A small network was shown many inputs. Here are its activations along a few directions, one row for each input.
In each table, some parts of the input vary, and every possible input appears once, in random order.
Descriptions start from the smaller parts, as in this example, which fits no table here: line(4) and (point or line(9) or (values(3) and ring(5))).
Shared parts are said once, and a part with two or three values counts as separate values.

Other details of the inputs shift rows strongly along three fixed directions, in all tables alike. That doesn't count.

Rows:
r1: [-11  -9  -3   2   4 -13  -5   6  38   1 -14]
r2: [ 13  -7  -7   1  11   9  21 -28  -2  28  -4]
r3: [ -5 -13   8  -8  -1  -3  -2  -2  26   1  -7]
r4: [-24 -14   2  12  21 -18  11  -4  41  -2 -15]
r5: [-20 -10  10 -16  -8  -4   3  -5  10  -7  -5]
r6: [ 10  31 -30   4   7 -20  -4  37   6  -6   3]
r7: [-19 -21  21   0  -1 -11   6  -7  23   1  -2]
r8: [  4  24 -35   9  17 -15  -2  38   2  -7  12]
r9: [  1   3  20  11  -6   7 -20  11 -13 -16   8]
r10: [ 16   8   2   1  -5  13   7 -14 -41  14  15]
r11: [  3   1  10  12  -6   8 -17   5  -6  -8   7]
r12: [ 15  -4 -11  -6   8  -9  12 -12  11  32 -23]
r13: [ -7  -1  13   9  -4  10  -9  11 -17 -20  19]
r14: [ 33  33 -47   4  19  -2   9  12 -16  23   8]
r15: [  9 -12  16  -2  -8  16  17 -38 -27  12  -1]
r16: [ 18  -8   6   0  -3   2  17 -25 -10  25  -7]
r17: [ -3   3   4  14  -1  11 -11   1  -9 -12   9]
r18: [ -9   7   8   2  -4  10 -14   4 -19 -26   5]
r19: [  8   0 -19 -11  10  -6  17 -15   8  26 -25]
r20: [ -1  -3  18   7  -9   7 -15  15 -14 -15  17]
r21: [-20  -5  -6   2  11 -18  13   0  29 -11 -10]
r22: [-18  -6 -10  -4   5  -9   0   2  36  -5 -17]
r23: [-16 -18  33 -14 -20   4  -9  -9  -1 -11   1]
r24: [ -9   5   3   4  -7  14 -16   2 -14 -25   8]
r25: [ 19 -10   4  -2   1  11  11 -25  -5  28  -3]
r26: [ -4   6   8 -10 -12  15 -17   9 -10 -22   9]
r27: [ -5   1   2 -11 -10   8  -7  10 -12 -13   5]
r28: [-23 -10   8  -7  -1  -4   7  -9   7 -10   0]
r29: [ 28   1  -4 -12 -11  12   2  -7 -32  24   2]
r30: [ 17  27 -23   9   5 -25  -9  40   9  -1   5]
Each input here is: ring(5) and ring(6).

Rows:
r31: [-12  -2 -18  14  26 -36  13  18  50  10 -12]
r32: [ 19   7 -12  -4  -1  -3   5   2 -10  20   3]
r33: [-18 -16  15 -13  -7   1   1  -5  12 -11  -4]
r34: [  7  10  -4   9   1  10  -6   5 -16  -4  10]
r35: [ -4  10   4  12  -1   1 -12  15  -6 -23  13]
r36: [-3  3 -7  0  2  4 -3  0  1 -4  0]
r37: [ 12  10 -18  -6   3   0   9  -2 -14  14   3]
r38: [ 5  2  2  1 -4 -3 -5  3  4  1 -1]
r39: [-3  1 -1  7  3 -3  3  1 -3 -3  2]
r40: [ -3   7  -3  -1  -1  -6  -7  16   1 -10  -1]
r41: [ -9 -10   7  -1   0   0   8  -8   3  -3   3]
r42: [-14 -12  13  -8  -5   7   3 -19   4  -7  -8]
r43: [  1 -13   9  -5  -6   9   0 -16   2   9  -7]
r44: [14  4 -5 -2 -2 -2  5 -3 -7 19 -5]
r45: [ -7  -8   6  -8  -4   5   8 -19  -5   3  -8]
r46: [15  1 -7  5  7  4  4 -7 -7 17  0]
r47: [  0   9   8  11  -2  -1 -16  17  -4 -18  12]
r48: [13  2 -5  0  4  0 10 -4 -8 19  4]
r49: [ -9 -14  14 -11  -8   6   1 -16   5  -7 -11]
r50: [ -3   9   1   0  -5   6 -19  20  -4 -21   7]
Changing only one part turns r41 into r35. The same change can be made to r37. Which row results?
Answer: r42
Describe the family of inputs behind these rows.
Answer: line(4) and ring(5)
A walk changes only the ring(5) part. It starts at r36 and steps to r50. List the rest of the walk in order.
Answer: r43, r46, r34
Which other rows does r33 become when the line(4) part takes its other values? List them by row number.
Answer: r40, r49, r50

Rows:
r51: [ 11  -7 -10   0  11  -3  17  -5  -1  21  -6]
r52: [ 10  -2 -11   1  13  -7   6  -5   9  27  -7]
r53: [-11  -1   2   8   7 -12  -7  15  28  -2   2]
r54: [-18 -11  20   6  -4   2  -7  -6  23 -23  -2]
r55: [  2  25 -13  14   6 -22  -6  31  11 -10  12]
r56: [ 27  28 -20   7   1  16  -7   9 -53   9  16]
r57: [-26 -19  23   1  -6 -11   1  -8  21 -19  -2]
r58: [  5 -14  -2   0   4   2  15 -30  10  16 -14]
r59: [  2  21 -19  22  17 -18 -14  40  16 -16   2]
r60: [ -4  -1 -17   5  12  -4  15  -5   7  14  -7]
r61: [ -6  21 -14  19   9 -27  -8  43  15 -16   8]
r62: [-30 -20  19  -3   2   5   0 -14  13 -18  -2]
r63: [ 17   6  -3   2  -5   7  -2  -6 -13  18   7]
r64: [ -9   9  26   1 -19  28 -25   5 -40 -35  27]
r65: [ 24  15 -25  11  11  -2   9   2  -6  22  -7]
r66: [ -3 -21   4  -6  11  -3  18 -16  15  13  -8]
r67: [  4  13  10 -17 -25  20 -28  12 -29 -31   3]
r68: [  3   0 -19   1   9  -2  15 -15   1  18  -2]
r69: [-14   4   4   7   7 -21   1  15  26 -11   1]
r70: [ -7  -7 -18 -27   0  -2  15 -17  13  15 -23]
r71: [ 22  10 -22   8  11  -5   4   6  -8  31  -4]
r72: [ -7 -15   7  -1   6 -11  18 -17  10  14 -17]
r73: [  5 -13   1  -2  10   3  14 -27   9  16 -17]
r74: [  1 -17   2 -32 -13   9  12 -20  -1  11 -17]
r75: [-12  -4  23   2 -12   8 -14  12   0 -31  20]
r76: [-11   5  15 -21 -23   3 -18  11 -13 -28  -1]
r77: [ 34  32 -14   5   0   2  -6  14 -47  10  16]
r78: [-26 -27  23  -1  -5  -2   0  -5  25 -22   3]
r79: [-15  -6   3 -19 -12  -4 -13   8  19  -9 -12]
r80: [ 15  -7  28  -5 -29  39 -13 -25 -58   5  10]
r81: [-15  -4  15   3   0  -3  -8  18  16 -23  13]
r82: [  1 -24  14  -8  -6  14  18 -29  -9  15  -7]
r83: [ -4  24 -21  14  12 -12  -7  29  12 -12  15]
r84: [ 22  12 -28   8  10 -11   4   5   1  29   2]
r85: [ 10  -6  18  -3 -10  23   0 -27 -22   2  -1]
Describe the family of inputs behind these rows.
Answer: values(5) and (point or ring(6))
Changing only the values(5) part turns r84 into r57. The same change can be made to r80. Which row results?
Answer: r61
Which other rows agree with r60 in the values(5) part? List them by row number.
Answer: r56, r62, r64, r68, r70, r83
Which other rows agree with r82 in the values(5) part? List them by row number.
Answer: r51, r66, r74, r75, r78, r81

Rows:
r86: [ 12 -17   0  -7   5  -2  17 -22  -4  33 -12]
r87: [-35 -30  24  -2  -1   9   7 -16  22 -22  -8]
r88: [  0 -27  38 -11 -15  24   4 -28 -22   5  -1]
r89: [ 10  -6  24   4 -16  16 -11  -8 -17  -6   9]
r90: [-21   1   2 -20  -9  -3 -16  12  22 -28 -14]
r91: [ 18  12   6  11 -11   7 -16   9 -25   4   8]
r92: [-18 -16 -24   5  27 -23  23  -5  45  12 -21]
r93: [ 23  18  -7 -18 -23   5 -21  18 -19  -1  -2]
r94: [ 19  25 -43  11  17  -5   8  11  -8  23   6]
r95: [ 22  30 -54 -18   6  -7   3  22  -6  17  -9]
r96: [  8 -22  17  -1  -8   4   6 -28  -3  16 -13]
r97: [-25   0   3 -25 -15 -11  -7  15  17 -28  -8]
r98: [ 11   2  22   0 -15  20 -17   7 -34 -12  23]
r99: [ 20  19 -20   9  11  -1  -3   5 -18   6   0]
r100: [  9 -14   1  -5   4   1  16 -22  -3  36 -12]
r101: [-25  -8  17   2  -1  -7   2   4  16 -27   7]
r102: [-15  -1   1  10  12  -7  -2   7  27 -17  -2]
r103: [-19   1   4   8   0   5 -13  14   7 -32  18]
r104: [-13   2   8 -22 -17  -4 -25  30   9 -24   0]
r105: [-14   6  11  10   2   2 -18  12   9 -31  13]
r106: [  2  11  15   5 -11  21 -20  -2 -37 -17   9]
r107: [ 33  24 -28  16   9 -12   1  15  -2  32   3]
r108: [ 19  15  -8   6   1   1  -7  13 -19  16  14]
r109: [-16 -14  -3   4  21 -14  19 -11  43   6 -23]
r110: [  7  11   3   1  -8   4  -4   3 -36 -11  13]
r111: [  4  13  -9   7  -2  14  -8   6 -31  -5  10]
r112: [  2  -7  -4  -6   4  -3  26 -28  -8  27 -13]
r113: [ -4 -18   3  -6   1  17  17 -31  -5   7  -4]
r114: [ -1  19 -26  13  21 -29  13  31  23   0   2]
r115: [ 14 -15   9   1  -1   2  14 -19   6  24 -14]
r116: [-13   9   1   7   3 -13  -3  18  11 -21  16]
r117: [ -9  14 -11  14  13 -12  -9  18  20 -11   3]
r118: [ 10 -20  25  -3 -14  16   4 -34  -8  14  -1]
r119: [-12  -8   7   5   8 -13  -4  15  29  -5   8]
r120: [ -1  -8  -3  -5   2  -3  24 -28   0  22  -7]
Describe the family of inputs behind these rows.
Answer: ring(5) and (point or ring(6))
Changing only the ring(5) part turns r93 into r104. The same change can be made to r118. Which row results?
Answer: r119
